Each row below is a small network's average activation on inputs in which a field has the value named, seen along a few directions.
Related values have similar rows: they may be neighbours, one step apart, or belong to one group.
Random noise pushes rows far along 17 fixed directions. That doesn't count. These rows show it; they differ only by the noise:
[ 198  164 -312  162  242 -147 -105 -331  -46 -254 -139  133  395 -474
 -185  275 -289 -112  238  251   26  294  -45  186  -29   57  182   71]
[  68   59   85 -416 -187 -156  344  -32 -195  449  713  -69 -310  684
 -381  -35  419  119 -186  -55 -323 -484  324  511  -84   81    3  112]
[ 379  -95   13 -345 -482 -102 -161 -178  203 -160  112 -253 -237 -169
  -72  -65   -6 -291   40 -213 -492 -467   73  452  349   58  137  154]
[-218   -7  163  373  -83  -30  274  -56  132 -245  166 -214   14  149
  -72  187  156   49 -248   61   47  240 -246 -197   88  116 -155  -88]
[ -72  508  193  -39  467 -441 -419  -10  -98 -102 -455 -124  198 -208
  148  -63 -261  126  -12  102  138  424 -557  282   -3   87   28 -205]
[  50  274  335  -55    1  131  315 -268  399 -386   42 -180 -417 -269
 -229  298  138  237 -413  -61 -137  120   44  240   10  251 -398  430]
[ 102 -178  367  -69 -724 -105 -486   68  354  218 -289 -175 -156 -332
  237 -393  -75 -627  307 -289  -14 -121 -400  -15  332  149  162 -249]
[-412   56 -176 -559  266   -9 -168   25 -136 -219  122   -9  289 -173
  -68  203  538 -113 -341  -99  414  513 -309   -9   25 -132  -39 -257]
[-210 -164  129 -420  -82  105  -58  333   16 -195 -233  114 -385  -37
  578  -59  -36  -35 -270 -534  293  155  232  -80 -168   11   52  376]
[ -10  -21  -84  639  163 -624  179    8 -176  -69  132 -575   33  544
  466  -99 -347  212  215    2   55  232 -193   93  135  -68  -12  -28]
[  27 -342  504  250 -217   79  337  625   58 -144  360   97 -407  104
  -97 -322   55  201 -199 -191 -302 -561  149   72  -74   34   79   89]
[ 253 -297  431  122 -171  101 -377 -192    7 -157   35 -313 -407  166
  -10 -363  185 -326 -216   53 -269  -39  237 -217   47  349 -197 -217]
[-241 -205  164 -253 -204 -242  270  437  297  232  284  -36 -351 -372
  270 -127  -51  -92  455 -316  283  105 -120 -110  175 -130  169 -207]
[-104  -44   24 -366   60 -105   11   56 -250 -250  187    8  202 -117
  -72  234 -204  303 -317  286 -114  195   84  411 -169   22  275  340]
[  32   72  -27  234  -28   21  361    6  172  -18 -221  425 -756   88
  438 -184 -151 -313  264 -684   66 -469  409 -508  -64  -15  352 -459]
[ 216   29  371 -363  -55  239 -537  384   25  364 -432  -36 -209 -134
  -98 -193 -150 -244   91 -349 -161  191  107 -245    2  262 -406  452]
[ 281 -294   90  339  -93 -152 -220  415   13 -436   40  167    1  123
 -203 -142  386 -810   15 -490  -11  178 -111 -264  221  444   72  100]
[  -5  205  313  331 -553   82 -117  159  421  295 -462 -295 -328  507
  266 -183    9 -216  -29 -494 -185 -522 -292 -246  186  203 -505 -130]
[-140  -81 -242 -129  193  326  157  -87 -150 -508 -139 -260 -120 -168
  246  280 -599  610 -360  125 -387 -305  510 -196 -181 -359   -2 -167]


M, 12 values:
m10: [ 370  147   51 -274  -34  124   -3 -230 -100  -23  -96 -461 -311 -197
 -222 -169  -69   51 -160 -706 -311 -198   92  403  344 -421  -89  453]
m7: [ 188 -490 -250 -344  100  177 -517  476 -115  -85 -171  -18 -193  -39
  361 -475  135 -178   31  -98  289 -316  768   38 -399   86 -313 -171]
m12: [ -73  218 -206 -285  129  281  -19  220 -180  -69 -217  333  253   54
 -270  151  104  174 -353 -177 -188 -359 -125   22  -24 -126  219  -78]
m3: [ 107   -8 -141   -8  458  290 -363 -198  -93 -277 -250  231   66  186
   41  114  238   12 -184  335  -80   10  447 -291 -264  187 -412   19]
m9: [ 334   49 -317  399 -153 -134  228 -303   55 -297  164 -419   48   27
 -629  104  291 -440  -98 -475  -18  314  -53  290  250   36   97   85]
m8: [-110 -154  -17 -596 -573   42 -241 -174  522 -210 -426  296 -259 -298
  726   54  -99 -401   57 -227  160   55 -118 -256  308  143  427  116]
m6: [ -53 -541 -375  240 -444  -17 -128  266 -225 -247  -19   54  319  230
  246  -86 -242 -149 -262   99  157 -360  289  165 -436   65  559 -193]
m11: [-105 -162 -514  311  144  -57   40  -61 -102 -191   56   90  511  349
  452  112   77  167  200  461  183 -108 -161 -117  163 -277    0   35]
m5: [ -33 -241  634  -86  207  213   40   19 -740  352  402  678  -72  195
 -334 -527  387  113 -369  303  136  239  169  -11 -434  -43  695  194]
m2: [ 169  186 -230  148  125 -241  118  239  224 -144  -40   25  170  -10
 -316  594 -256 -245  347   31 -189  400   12 -254  118  455 -203  283]
m1: [ 218   91 -131 -112  -77 -236 -451   17 -198  -23 -167 -240  307  137
   52 -275  132 -151  -63 -192  -94 -276 -459  459  315 -223   26 -161]
m4: [ -81  367  227 -154  -75 -251   14  441  348 -169 -389  465  -22 -292
   69   74 -400  -38  220    0 -146 -246 -459   89  113  240  391  -72]
The values of M form a line.
- List every value one step from m2, in the order listed. => m10, m3
- List every value one step from m8, in the order listed. => m12, m4
- List every value one step from m5, in the order listed. => m11, m1

J, 16 values:
j7: [ -51   -4  181   58   19 -252  434  418  171  243  221  -81 -231  -57
 -180   83 -252   83  503  -41  -79  216  -98 -555  205   47   -6 -149]
j5: [  36   92 -124  166   55  -30 -124  250 -119  401  -54 -504  166  222
 -351  -55   71    8  -46 -494  216  220  -38  210 -186    0 -579  279]
j9: [ 240 -375  -50  160  271 -201 -129  658 -358 -124   40 -230 -259 -167
  288 -626 -332   31  207 -662   -2  -75  168  148    6 -391  306   92]
j13: [ 234  -35  252  134  125 -182 -303  523  -42  303  -35  -10   18  -14
 -102 -278 -304  -41  378  111 -151 -263  -12   65 -180  225 -248 -234]
j1: [ -11  194 -211 -357  453 -219 -177  195   41  135  195  -29  100   21
 -202   36  289   14  114   60  196  -72  134  467 -333  137 -404 -344]
j8: [-253   14 -258 -130   16   50  298   15   62 -311   83  -46   29   62
  138  233  266  -67 -204 -408   63  229 -164 -216  361 -356   11  163]
j4: [-286 -122  265 -148 -638    9    3  130  165  569  145   22   30    5
   33 -151   17   18  225  325   55 -264 -132  193 -100    1  146 -237]
j3: [-278  -26  187  110 -433   13  -65  -87   48 -266   38 -152  293 -149
   36   25  228   -2 -399  133  114  -52 -481  373   -9  -41  167  -50]
j10: [-261 -176  105  -51  -85   37 -181  324  100  -99 -245 -242  154 -241
  207   64 -416  142   56   10  -68  120 -169 -346   29  -53  -39 -327]
j16: [ -24 -116  402  278 -567   10   28 -156 -198  373   52   70   -1  273
 -320 -217   80 -266 -268   23  -96  -96 -105   20  -85  206  517 -187]
j2: [ 274 -372 -346 -122 -124  459 -229   81 -249  245  -74   86  295  147
  122 -112  101    7   26 -121 -157 -153  169 -120  166 -382  -66  719]
j14: [ 111  -13  -40 -176  251 -285   23  -92  127  126   97 -234  -47 -382
  233   -2 -323  208  547  275  161  347  -81   28  293 -216   45  -38]
j6: [  69  198 -151  -62  315 -413 -136  340  -43 -286 -189   47  132 -232
  120 -152  -32   24   77 -223  432  115 -151  673 -293  132    2  162]
j11: [ -26  345 -419   47  260 -423 -346   17  144 -210 -469  289  277    6
  500  -70 -186 -141  321  101  210 -281 -389  205  138  -49  209 -457]
j15: [ 215 -101 -161  386  137 -182   87 -231 -705  308  113 -285  -88  395
  -60 -325 -108 -105   93 -595  207  252  304  159 -215 -183  144   90]
j12: [-217  275  368  -22  256  -85  362  147 -164  125  305  339  -74  140
 -204   26  314  254 -281   34   92  119 -148  128  -99   -9   71  151]
The values of J form a 4 by 4 grid.
- List every value one step from j13, in the order listed. => j1, j15, j12
- List every value one step from j2, in the order listed. => j9, j16, j14
- List every value one step from j6, in the order listed. => j7, j4, j11

G, 15 values:
g1: [ -81   84 -111   53   54   28  -16  -56  -92 -186 -186 -134   66 -214
  -53  129 -128  -37 -154 -216  191  103  -17  -39 -209  -61   59 -353]
g4: [-152 -203  159  306  -95  -39  611 -183  -97 -481  453 -344  -17  261
   24  263  269  242 -457 -188  141  625 -136   49  215  -83  -39  820]
g3: [  92  -97  -61  291   12 -225  178 -147  -41  309  452 -526   52   35
 -102  -70  -73  228  279  216   47   93   77  445  -95 -105 -304   75]
g13: [  -9   12 -142   74  257  -18 -157  467  133  229 -142  -24   23  159
  -59   10  254 -187  170 -309  379  126   52 -267 -183  250 -642 -102]
g12: [-196 -334  -12  145  -89  -58  206  -73 -150 -118  310 -126  -24 -119
  271 -178  122   87 -139 -123  281  165   70  281  -94 -343  316  106]
g14: [ -32  -43 -177   67   16  124  187  198   68  -85   61  107  179  -82
  -88   74   86  109  130   -9  -13 -129  -87  -56  122 -209  -67  192]
g15: [  79 -330 -155  -98 -353   70 -141 -397  -20  300  255 -457  121  285
  115   -5   13   76  -26  393   10   37  249  227  -26  -29 -210  172]
g8: [-167   55   -3 -257   10  -54  201  371  119   72  -30  -23 -292  165
  243   54 -178   49   71 -443 -148   15  -46 -325  290 -152   62  128]
g7: [ -21  299 -278  107  149 -204  354 -142  -73 -108 -114   16  -98  190
  -89  282 -176 -185   80 -497   23  379  -21 -304  145   11  271  -30]
g9: [ 155  464 -181   85  182 -140  -75 -192  127 -281 -515  157  -50   -2
  157  203 -218  -55  -38   41    2   10  -16   28  -42  273   69   11]
g5: [-376  371   84 -133  553 -262  -47 -117  -20 -179 -104  118  188  173
  246   89  446  249 -276  174  392  498 -605   83  104    8 -106   11]
g6: [ 179 -182 -158    3  205 -224 -134  366 -354 -207  247 -368  379    0
 -334   99 -392  286   42  225 -358   24  104  283  -97   29  -39   57]
g11: [-299  192   -1 -181  307  -31   96  109 -125  -59  -16  459   11  153
  240  104   98   96  -80   93   87    4  -95 -219   12  -93  204 -163]
g2: [ -23  261  -65 -126  -66  127   30 -252   18  223 -155   27  -56  482
  139  159   66  -58  -23 -115 -205   76  -95 -303  351  -70 -111  520]
g10: [  21  -19 -287  422  288 -142  163   95 -275 -324  -46 -206  338 -212
  -18  126 -198  249  -91 -174  364  331  -25  275 -244 -228 -107  211]
A value of G combines one of 3 hidden first parts with one of 5 second parts; all combinations occur once.
- Changing only the second part turns g6 into g14. g3 has the same second part as g6; what does that change turn g3 into? => g2
- Changing only the second part turns g8 into g12. g15 has the same second part as g8; what does that change turn g15 into? => g13

Y, 12 values:
y8: [-201  154 -172   -5  -35  -46   87  252   58  305    8  278  230  276
   -8   67   15  232   -7  188   68 -429 -115  125 -285  -10   37 -298]
y6: [  18  -76   23 -302 -358   97  -81  -13 -237   27  -22 -211 -174  121
 -125   38  131 -388 -399 -722  111  221  192   37  -89   93    7  206]
y3: [-453  191   72 -285 -268    1  147   96  234  146  -29  204  248 -470
 -172  280 -130  -13  131  272  234  231 -394 -107  -76   40  216 -461]
y2: [ 237   14  469   23 -316  230  -53  154   69  -86  -28  109  -93  227
 -638   13  206 -265 -414 -270 -652 -238 -128 -100  258  278    3  316]
y1: [  19   -9 -199  377 -105 -169  494 -201  -99  187  514 -181   99  -86
 -349   21   72   -3  282 -130   77  -70   28  278  -33 -235  173  -99]
y11: [-208  364   72  595  239 -140  324 -156  -82 -198  -58   90   80   38
 -252  131  188  -74 -350 -163  477  504 -260   88 -282  145  180 -205]
y12: [-131  576  128 -425   36  -73  219   64  125  447  -12  206   60  -51
 -331  196   44  238   56 -189   17  -46 -402  366   62  -56   -4  228]
y4: [  25 -193 -267 -185   35   95 -151 -129  171 -255 -182  263 -329  -94
  675 -212  305 -353  135 -512  183 -201  167 -130  234 -210  114   56]
y9: [-161  -28   14   76   84 -283 -107  -45   86  237 -181  375 -217   13
  777 -415 -177 -179  530  113  347  -68 -150 -244  139 -164  460 -392]
y10: [-137  -31  -87  -39  133 -179  -37  233 -291   47  -47 -196  151    6
    8 -113  -60   78   12 -134  238  250  -65  -90  -54 -198  148 -312]
y5: [-245   -7  317  295  124  -49  176 -476  -33 -366   25  219 -126  -77
  256 -126   70  255 -353  556  163   92 -224  -51  -91   39  525 -475]
y7: [ 145 -436  140  337 -290 -128  198  -11 -219  224  553 -388   -8  305
 -104  -46  -74   50  149  309  -59  154  283  119 -123   89  -91  245]
The values of Y form a line.
- List every value one step from y2, in the order listed. => y12, y4
- List every value one step from y8, in the order listed. => y11, y5
- List every value one step from y7, in the order listed. => y6, y1
